A small network was shown many inputs. Here are its activations along a few directions, one row for each input.
In each table, some parts of the input vary, and every possible input appears once, in random order.
A made-up example of a description, with smaller parts first: ring(5) and (point or (values(2) and line(4)) or line(11)).
Shared parts are said once, and a part with two or three values counts as separate values.

Table:
row 1: [ 13  12  22  18 -14 -15   0 -16 -37  -5  -2  -7 -22  23]
row 2: [-25  -9  -2   9   5  24   5  19  23  34  -1 -14  19 -10]
row 3: [  9   3 -10  -2 -12  32 -16  -9   2 -24   2  -1  37  47]
row 4: [  2 -19 -15 -51  38  55  21  -9 -35   8  54 -17  13 -27]
row 5: [-14  -1  13   9 -20  11  -4 -24  -5  33   0 -37  22 -14]
row 6: [ 13  21 -10  12   1   1  -4   0 -16 -32  -9  29  10  38]
row 7: [-11  -6  -9  -9  -6  41   7  38  28  -9  -4   4  19  16]
row 8: [  8  -1  16   2 -29  16 -13 -25 -16   2   9 -37  10  30]
row 9: [ 21  -1  -6   5  -8 -21 -22 -13  25 -37 -15  18  -1  42]
row 10: [-17   7   5  25  14  -6  16  27   2  27 -11  20  -6 -22]
row 11: [ 18  -9  18  10 -23 -42 -23 -27   7  -8 -11 -13 -28  24]
row 12: [  8   2  -8 -37  48  21  36  -1 -59  -7  40  16 -18 -45]
row 13: [ -3  -1  21  13 -18 -42 -12 -27  20  17 -21 -20 -20 -23]
row 14: [-15  19  13  24 -10 -20   5 -15 -24  18 -13 -10  -6 -33]
row 15: [  0  -9  -9  -4  -5 -16  -5  34  48 -21 -22  27  -8   6]
row 16: [ -9  13 -15   7   7   6  14  44   5 -18 -16  28   2   3]
row 17: [ 15 -19 -23 -43  27 -12   5 -11  -8  -3  35   9 -20 -38]
row 18: [-14  -2  -1  12   6 -31  -9  15  40  24 -15   6  -5 -15]
The inputs of row 10 and row 2 match in every part but one. If row 14 is changed in the same way as row 10 into row 2, which row does it become?
> row 5
What is each input in this table made of?
> values(3) and (point or ring(5))
Which other rows does row 3 become when the values(3) part takes its other values? List them by row number.
> row 6, row 9
Which other rows does row 1 become when the values(3) part takes its other values? List them by row number.
> row 8, row 11

Table:
row 19: [ -3  -4   4  15 -16 -21  -8 -17   9  12 -11 -23   1  -1]
row 20: [  1   3   8   7 -12 -23  -9 -23  10  -1 -13  -3  -8  -7]
row 21: [  2   0  -6 -17   5  24  10   0 -14   5  16 -12  11  -9]
row 22: [ -2  10   4  20 -12  -5 -10  13  13  -9 -16   8  10  25]
row 23: [  5   3  -4 -19   9  21  12  -6 -16 -10  11   7   0 -15]
row 24: [  3  -6  -9  -5  12  18  -2  13   6 -16   4  16  11  14]
row 25: [  2   3  11 -10   0  -8   1 -16 -18   3   9  -8 -16 -17]
row 26: [  9   2  -8 -17  13  16  10   0 -17   1  13   4  -1  -5]
row 27: [ -1 -10   8  -5  -5  -4   1  -9 -16  19   8 -29  -3 -15]
row 28: [ -9   5   5  18 -18   1  -8  10  18  -1 -15  -4  12  21]
row 29: [-23  -7 -10  -1  20 -13  19  30  18  28  -3  16  -5 -52]
row 30: [ -2   5   6  18  -7 -20 -11 -22   3   7 -10  -7  -4  -1]
row 31: [  4  -4  -9 -13   7  14   0  11  10 -25   7  21   4  12]
row 32: [  0  11   4  12 -11  -3  -8  11  15 -20 -16  14  -1  17]
row 33: [  2  -8 -10 -13   1  17  -3  19  13  -5   7  -1  14  15]
row 34: [  7   0  -9  -9   9  18   9   2 -22   0  14   0   9  -6]
row 35: [  4   1   4  14  -8 -26  -7 -17   6   8 -11  -5 -10   3]
row 36: [  0  -2   8  -2   4 -10   4 -14 -21  13   9  -8 -16  -9]
row 37: [ -2  -2   9   2   3  -4   0 -14 -23  15  10 -10  -8 -11]
row 38: [  1   5   2  16  -7  -8  -4  15  15 -13 -21   6  -2  23]
row 39: [  3  -5  -9  -9  12  14   2  14   8 -12   6  20   1  17]
What is each input in this table made of?
> point or (line(4) and ring(5))
A walk changes only the line(4) part. It starts at row 21 and steps to row 34. List the rest of the walk in order.
> row 26, row 23
Which other rows does row 31 become when the ring(5) part takes its other values? List them by row number.
> row 20, row 23, row 25, row 32

Table:
row 40: [ 15   9   0  27 -29 -32 -25  -1  26 -34 -32  17   0  56]
row 41: [ -3  -5  -6 -11  -1  40   1   4   5   0  12  -5  25  14]
row 42: [ 14   3  -2 -16   1  29   5 -11 -25 -13  16 -10   6  15]
row 43: [-13  -6  10  11 -16   2  -8  -9   9  22  -2 -28  12  -4]
row 44: [ 13  -4  -5 -22  20   5   9   2 -29 -17  20  13 -15  -2]
row 45: [  2  -5 -13 -17  22   1  13  26   8 -13   4  24  -9 -18]
row 46: [-10   1 -13   0   9  23   8  33  17  -2  -5  15  17   0]
row 47: [-21   3   3  21  -4  -9  -2  11  20  23 -16  -1   7 -14]
row 48: [  3   7  15   5 -15  -1  -3 -34 -20  11   3 -26  -2  -1]
row 49: [ -8  -1   3   4   7 -30   4   4   9  15  -8   7 -18 -29]
row 50: [  7  -1   7  -2   5 -28   0 -24 -22   8   7  -5 -23 -18]
What is each input in this table made of?
> point or (values(2) and ring(5))

Table:
row 51: [ -3   0  -1  -3   5 -13   9  -5 -21   9  10  -7 -11 -21]
row 52: [ 15   4   4   9 -12 -20 -12 -14  -1 -11 -13  10 -12  18]
row 53: [-4 -3  1 -2  6 -6  2 22 15 -3 -2 15 -3 -3]
row 54: [ 18   1 -10 -26   7  37   6  -3 -20 -32  25   2  11  36]
row 55: [-10   6   6   7   3   6   3  -8 -21  20   4 -18   2 -15]
row 56: [  4   0   8   5 -12 -17  -9  -5   2  -8  -4  -3  -6  19]
row 57: [  2  -5   0  15 -17  -4 -18  -9  12  -1  -5 -12  14  21]
row 58: [ -9  12  12   4   4   3   9   0 -18  19   3 -14  -7 -12]
row 59: [ 12  -4   5   1 -14  -9 -11 -13  15  -3  -7  -8  -2  18]
row 60: [ -6   6   1  12  -1   5   6  27  11  -2 -14  11   4   5]
row 61: [ -7   9   6  15 -17   1 -10 -11   6   2 -11  -9  12  26]
row 62: [-11  -6   2   0   5   7  -4 -11  -4  26  14 -20   6 -18]
row 63: [  5   1   4  -6  10 -17  11 -19 -19   6   5   2 -18 -28]
row 64: [ -2  -3   8  -9   4  -7   9  -6 -15  15  13  -8 -12 -24]
row 65: [  0  -8 -12  -8   2  -2   1  14  27  -4  -3   5   0  -6]
row 66: [ -3   3 -10   1   8 -10  -1  14  13  -9  -7  26 -11  -3]
row 67: [  3  -3  10   4 -16  -4 -16 -12  14  -3  -8 -13   6  19]
row 68: [ -3  -3 -10   2   3 -13   0  21   8 -11  -7  18  -2  -4]
row 69: [  4   2  -4   2  12 -14   8   7  13 -12 -11  26  -9  -8]
row 70: [-13   7  -2  13   5   6   2  23   7   3 -15   4   9   6]
row 71: [  5   4  -1   8 -13 -20  -9  -7  -2 -13  -7   2  -4  20]
row 72: [ 13  -9 -10 -43  31  53  21  -6 -43  -6  44   4   4 -21]
row 73: [ 12 -12 -24 -34  30  55  21  29  -7 -28  25  30  18   3]
row 74: [  4  12   9  19 -18  -5  -9  -2  -1 -10 -14  -6   1  25]
row 75: [-16   2  -2   6   0  10   0  18  19   6 -11   8  15   4]
row 76: [  0 -10   3 -12   8  -3   8 -11  -3  19  11 -19  -9 -21]
row 77: [ 18   6   6   8  -8 -26  -8 -17   0 -16 -13   9 -10  12]
row 78: [  3   8   4  19 -19  -4 -11  -8  -4  -4 -15  -9   9  24]
row 79: [-8 -9 -4 -4  0  4 -2 13 26 -4 -7  2  8 -5]
row 80: [ -5  -7   8  -9   0   4  -1 -13  -4  16   9 -21   0 -25]
row 81: [-12   4   2   0  -3   7   6 -12 -11  23   9 -16   7 -18]
row 82: [-11  -5  -8   9  -1  10  -4  18  24   4  -7   5  14  -1]
row 83: [  1   0   1  -5   8 -14   2 -13 -18  11   8   2 -20 -22]
What is each input in this table made of?
> values(3) and (point or line(10))
The inputs of row 77 and row 69 match in every part but the values(3) part. If row 52 is changed in the same way as row 77 into row 69, which row does it become?
> row 66
Which other rows does row 67 become when the values(3) part takes its other values? List them by row number.
> row 79, row 80
Which other rows does row 59 become when the values(3) part takes its other values? List them by row number.
> row 65, row 76
